Each row below is a small network's average activation on inputs in which a field has the value named, seen along a few directions.
Values that are neighbours, or in one group, have similar rows; names and order tell nothing.
Strong random noise was added to every row along 2 fixed directions; ignore it. To show where, here is one row again and again, with new noise each time:
[ -40  -84  229 -104  105  103  139   48 -202 -231   13 -176  199 -110
 -182   78  112]
[-248   73  151 -148   -4  253    1 -173 -266   34  216  -71  433  333
 -283 -182  273]
[-229 -126  -61   55   46    0   55   58 -130 -190   30   81   85  211
  140 -336   91]
[  98 -213  252  -50  182  -28  236  222 -142 -433 -143 -226    2 -415
  -62  229  -16]


Fupin, 18 values:
v14: [ 163  358  117  108  -63  263 -383 -153  155  493   77  247   69  461
 -273   53  -44]
v9: [-438  255 -709 -129 -250 -103 -266 -364  187  606  307  111  -54  539
  248 -480   96]
v3: [-138  183 -134  -23  124  -70 -235  -54  251  221  319  148 -102  478
  114 -212 -224]
v10: [  43  293   20  135 -220  308 -350 -198 -143  438 -163  380  152  357
 -274  -39  146]
v18: [ -91  -86 -236  -25 -325 -213   86  -20 -235 -190 -169 -154  -44 -309
  194   -2   -5]
v17: [  95  176 -116   27 -199   -3 -112 -181 -194  144  -90    2  -81  -64
 -145  324  -23]
v1: [ 232   33  586   49   53  250  126  247 -167 -196 -158  -47  253 -172
 -261  222   -6]
v12: [ -18  185 -106 -405 -115 -103   18  -96  242  232  434 -216   64   27
  -73    3 -112]
v6: [ -15   45  313   57  313  300  -63   42  107    9   46  107   21  157
  -73 -240   63]
v11: [  -5  -22  167 -347  -13   11  251  -53  113 -149  235 -533  173 -285
  -97  171 -105]
v4: [-206   60   70  -15 -140   78   10 -232 -370  194  -78   26  330   91
 -392  126  338]
v13: [ 231  418  602 -213  176  524 -130 -344  119  399  314  -64  424  246
 -708  388   76]
v16: [  15 -286   10  104  251 -194  110  319  227 -391   37   69 -239  -29
  370 -200 -225]
v2: [ 302 -148 -268   81  166 -228    1  262  197   75 -172  181 -618 -379
  299  235 -388]
v15: [-130 -260 -203   -4  -87 -292  176  103  131 -290   82 -237   75 -162
  287 -212   49]
v7: [  84   -5 -251 -137 -232 -229   52 -251    9  138 -168 -157 -142 -434
    2  444   84]
v5: [-233    4  -67   58   13  244  -16 -219 -172   85  212   -3  405  445
  -23 -392  328]
v8: [ 182   73  290  139 -107  238  -87  -89 -292  161 -247  132  156   50
 -458  221  359]
Each value of Fupin is a pair of two hidden parts, and every pair occurs once (6 first parts, 3 second parts).
Changing only the second part turns v4 into v8. v2 has the same second part as v4; what does that change turn v2 into?
> v14
Changing only the second part turns v3 into v12. v17 has the same second part as v3; what does that change turn v17 into?
> v7
Changing only the second part turns v15 into v1. v11 has the same second part as v15; what does that change turn v11 into?
> v6

Nitu, 18 values:
g2: [  17  150 -323 -190 -103  -86 -110 -237   33  268  159  -50 -130   64
   -6   85  -52]
g3: [-266 -197 -140 -127  -51 -144  164  -34   15 -129   74 -169  117    7
  170 -281  228]
g14: [  48  367  -40   46 -137  140 -289 -311 -305  332   46  279  103  309
 -207  183   79]
g17: [-199  198   -4 -351 -205   74  -65 -353   24  253  265 -243  349   47
 -288   85  113]
g15: [-119  141 -163   82  111   83 -259  -51  244  369  227  418 -144  567
  127 -289 -158]
g13: [-144  102  352 -113  203  371  118  -57 -122   57  389 -117  450  382
 -314 -167  282]
g11: [-173  279   91 -337  -82  277 -129 -334   76  401  513 -221  460  440
 -304 -157   89]
g8: [-211  -21   31 -125 -168   10   68 -127 -345  -97   40 -292  366  -18
 -340  110  273]
g1: [-374  -50 -160  264   21  221 -131  -30 -289  -73   83  373  270  702
  149 -575  105]
g9: [ -35  -33    1  189  142   82  -21  173  310  -51   20  208 -170  184
  287 -382 -123]
g4: [  38   53 -304   35  107 -128  -56   52  303  134  183  122 -381    7
  292  -87 -300]
g6: [-275  -91  -47 -138   78   34   45 -121   54   37  408 -147  289  391
   38 -429  107]
g5: [ 114  292  165  105   61  298 -210 -191   91  484  -58  210   10  263
 -268  -22  188]
g18: [  -3  122  176  133  -66  152 -147  -53  -69   89   12  270  106  358
 -129 -202   81]
g12: [-193  292  135 -322 -402  235  -92 -375 -373  431  192 -229  576  165
 -545   85  264]
g7: [-134  123 -550  153 -241 -265 -243 -181   24  374  -57  275 -168  342
  243 -230   23]
g16: [ 124 -195  441  -70   -9  153  203   52 -256 -332 -310 -208  216 -438
 -356  394  269]
g10: [-124   82 -176  190 -297   87 -151  -42 -123   70 -179  347  119  376
  154 -359  154]
Each value of Nitu is a pair of two hidden parts, and every pair occurs once (6 first parts, 3 second parts).
Changing only the second part turns g12 into g7. g10 has the same second part as g12; what does that change turn g10 into?
> g14
Changing only the second part turns g17 into g2. g9 has the same second part as g17; what does that change turn g9 into?
> g15
Changing only the second part turns g6 into g11. g1 has the same second part as g6; what does that change turn g1 into?
> g18

Suk, 10 values:
p5: [ 101  -25  365  -93  -95   70  142   -6 -189 -243  -36 -323  287 -210
 -253  174  216]
p8: [   2 -115  -85  -88    3 -320  111  116  233 -240  119 -240 -100 -177
  215  -32 -115]
p7: [-206  212 -310  177 -114  104 -284 -206  -61  327  -21  495    8  522
  158 -287   22]
p3: [  65  141  238 -470 -133  176   97 -278 -419   74  166 -552  460 -347
 -670  611  165]
p10: [ -61  188   11 -314  -47  105  -96 -260   57  438  291  -85   78  132
 -257   62  -37]
p4: [ 140  197    5 -147 -156    2  -51 -206   26  272   12 -213   50 -204
 -284  354  143]
p9: [ -68   42  382 -250   81  406  121 -128 -113   14  254 -351  515   20
 -410   56  223]
p1: [ -54  324 -106   82  -87  205 -282 -123  150  364  199  348   37  586
   34 -399  -21]
p2: [-420 -137 -470  449  180   36 -178   46   86  118  104  681 -163  936
  535 -872   42]
p6: [   8  -77  231  146   28   60    8   94 -189  -91 -270  162   46  -41
 -148   73   82]
Suk is arranged as 5 separate groups.
List the group mates of p6, in the order listed.
> p2
List the group mates of p3, in the order listed.
> p8
List the group mates of p10, in the order listed.
> p4
List the group mates of p7, in the order listed.
> p1
